A small network was shown many inputs. Here are its activations along a few directions, one row for each input.
In each table, some parts of the input vary, and every possible input appears once, in random order.
Descriptions start from the smaller parts, as in this example, which fits no table here: ring(8) and (point or line(9) or (values(3) and line(6))).
Shared parts are said once, and a part with two or three values counts as separate values.

Rows:
x1: [-47 -24  81  12 -11  23  25 -18 -25 -43 -22]
x2: [ 12  40 -85 -23 -21 -19 -22  30 -32  -9 -62]
x3: [ -3  27 -83 -21 -23 -54 -29  33 -19  18 -34]
x4: [ 77  60 -51  -2  50  15 -20  -2  -7  -6 -15]
x5: [-36 -50  77 -22 -27  14  25  -5   7 -38  21]
x6: [  7 -45  69  19  14  11  59 -30   5   8  42]
x7: [ 14 -28  84  27  32  39  31 -51   7   5 -14]
x8: [ 45  51 -78  15 -14 -23  -1  22  18  34  64]
x9: [ 66  49 -64  27  31  23 -62  10  14  27 -35]
x10: [-66 -48  68 -19 -16  -9  11   8  33   8  15]
x11: [ 18  48 -62 -12  12   4 -23  42 -33 -60 -27]
x12: [ -3 -47  71  55  13  54  -9 -48  29  39 -33]
x13: [ 21  27 -46 -42  -5 -18 -43  30 -16 -58  32]
x14: [ -4  32 -59 -29  -3 -53 -48  46  28 -12  15]
x15: [-13 -39  57  24 -20   4  45 -13  15  60  63]
x16: [-80 -52  45  -7 -24 -16  23 -19  -8  36 -17]
x17: [ 64  42 -71  -2  34 -12   9   6   1 -10  49]
x18: [-74 -43  46   0 -23  15  29 -39 -14   0 -44]
Q: Describe the family of inputs behind these rows.
A: values(2) and (line(4) or ring(5))
Q: The inputs of x13 and x5 match in every part but the values(2) part. If x14 is changed in the same way as x13 into x5, which row does it become?
A: x10

Rows:
x19: [ 29  14 -25  10   5   5   2  -2  -1  17   4]
x20: [-14   0   4  -6 -11   0  -3  12 -10 -19 -12]
x21: [-34 -15  11 -14 -15 -16  10   3  -7   0 -16]
x22: [ 13  13 -10  -6  13  -1   8  -1  -8 -16   7]
x23: [ -7   2   9   6  -2  12  10  -4 -13 -17  -8]
x24: [-25 -14  16   1  -5  -2  23 -13 -12   2 -12]
x25: [28  6 -2  0 15 10  3 -9 -3 -7  4]
x26: [-43 -17   6 -21 -23 -17  -5   7   1  -1 -12]
x27: [ -8 -30  45   7 -10  -7  35  -5  27  22  79]
x28: [ 11  19 -35  -4  -6 -16  -8  17  -3  10   5]
x29: [ -1   7 -19 -20  -1 -15 -17  15   2 -19   7]
x30: [ 16  21 -33   6   2  -6   6   3  -5   9   7]
x31: [ 11  -5  18  13   1  24   3 -13  -9  -6 -10]
x32: [-23  -4  -2 -13 -18  -2 -17  15  -2 -21  -8]
x33: [ 24   7   6   6  25  10 -12  -6  15  -3   0]
x34: [  6  -4  27  18  12  26 -15 -10  11   0 -14]
x35: [  3  16 -39  -7 -12 -20 -22  18   1   8   8]
x36: [ -6 -20  24  10  -1  12  17 -22  -9  13 -14]
x37: [-12 -20  33  14  10  13  -1 -19  12  22 -19]
x38: [  7  12 -14 -16   6 -12  -4  13  -4 -16   5]
x39: [ 24  14 -20  17  12   4 -13   1  15  23  -1]
Q: Describe the family of inputs behind these rows.
A: point or (line(4) and line(5))

Rows:
x40: [ 22   9 -12  25   7  10 -11  -3  27  32  21]
x41: [ 22  37 -35   4  18   8 -31  16 -16 -29 -49]
x42: [  5 -21  55   9  -1  31  30 -16  -3 -22  13]
x43: [-19 -13  17  -1 -18 -16   5  11  15   6  49]
x44: [ -5 -24  44  -5   9   1  20  -3  14  -1  32]
x45: [ 36  -1  18  19  33  15   3 -27  21  25   6]
x46: [ 36  -2  24  35  32  42  17 -40 -11   5  -7]
x47: [-25  17 -18 -35  -3 -10 -13  19 -17 -58 -19]
x48: [ 32  28 -48  -6   0  -3 -34  15  -9   8 -20]
x49: [-22   4 -19 -16 -22 -39  21  18  -8   9  31]
x50: [ 19  20 -46   9   1 -11   4   7   8  35   3]
x51: [-89 -53  54  -2 -34   1   3 -17  -9  17 -70]
x52: [-13  -1 -34 -35 -23 -29 -12  21 -11 -25   8]
Q: Describe the family of inputs behind these rows.
A: point or (values(2) and line(6))
Q: Change only the values(2) part in x40. List by row number the other rows that result.
A: x43
Q: Change only the line(6) part in x46. List by row number the other rows that result.
A: x40, x41, x45, x48, x50

Rows:
x53: [  8  33 -66  32 -21  18 -29   3  10  30 -20]
x54: [-28   4 -34 -50 -29 -68  25  28 -10  -9  55]
x55: [  2  29 -10 -26  25 -11  37  16 -40 -50 -43]
x56: [-46 -30  53  11   3  -7  28 -14  -3  10 -67]
x57: [ 23   4  12  49  -3  45  38 -33   7   9  45]
x58: [-31 -53  66 -21 -21  18 -36   7  27  -8 -15]
x59: [-52 -18  59  22 -24  29 -24  31  16  -5   0]
x60: [ 25   7  -1 -56  -3  -5 -33  29   1 -74  16]
x61: [42 14 36 50 11 28  4  3 12  4 61]
x62: [ 19  40 -37   6  28  -5  -1   9  -6  42 -65]
x63: [ 42 -21   7  29   5  40  49 -40 -41  23  14]
x64: [ 44  10 -38  -9   2   0 -69  28  39  22 -16]
x65: [-47 -48  35   3 -41   7  12 -31 -39  11 -49]
x66: [ 23  39 -40  36  -7  -1 -58  38  15  20   1]
x67: [ 39  -2  34   9  64   9  11 -52  27   6  29]
x68: [ -6 -15  -4 -16  -2 -35  51   1  17  46  90]
x69: [  4  12 -33 -27 -25  -2  17  -2 -74 -46 -24]
x70: [ 26  21 -63   9 -23  -2 -22 -11 -37  42 -51]
x71: [ 16  25 -43  -5  54 -10 -47 -21  30  24 -33]
x72: [-50 -42  51 -13  34   2 -21 -36  17  -1 -35]
x73: [-15  -7 -65 -11 -20 -69   2  31  21  48  35]
x74: [ 68 -18  45   2  17  26   0 -11  34   3  48]
x75: [-64 -31  37  23 -42  26   7 -16   7  -1 -23]
x76: [ 42   3  33  30  41  15  62 -25  -3  21  -9]
x77: [-15  24 -34  -7 -22  21  11  15 -26 -65   6]
x78: [-72 -28  23 -30 -45 -55  26  11  16  38  29]
x79: [  3  34  -9  -3 -10  -1 -24  45 -17 -72  25]
x80: [  0  12 -14 -39  53 -14 -15  -6  -1 -70  -9]
Q: Describe the family of inputs behind these rows.
A: values(4) and (point or ring(6))
Q: The inputs of x57 and x53 match in every part but the values(4) part. If x67 is changed in the same way as x57 into x53, which row does it become?
A: x71
Q: Which other rows agree with x79 in the values(4) part? List them by row number.
A: x54, x55, x60, x69, x77, x80
Q: Change only the ring(6) part in x75. List by row number the other rows that result.
A: x56, x58, x59, x65, x72
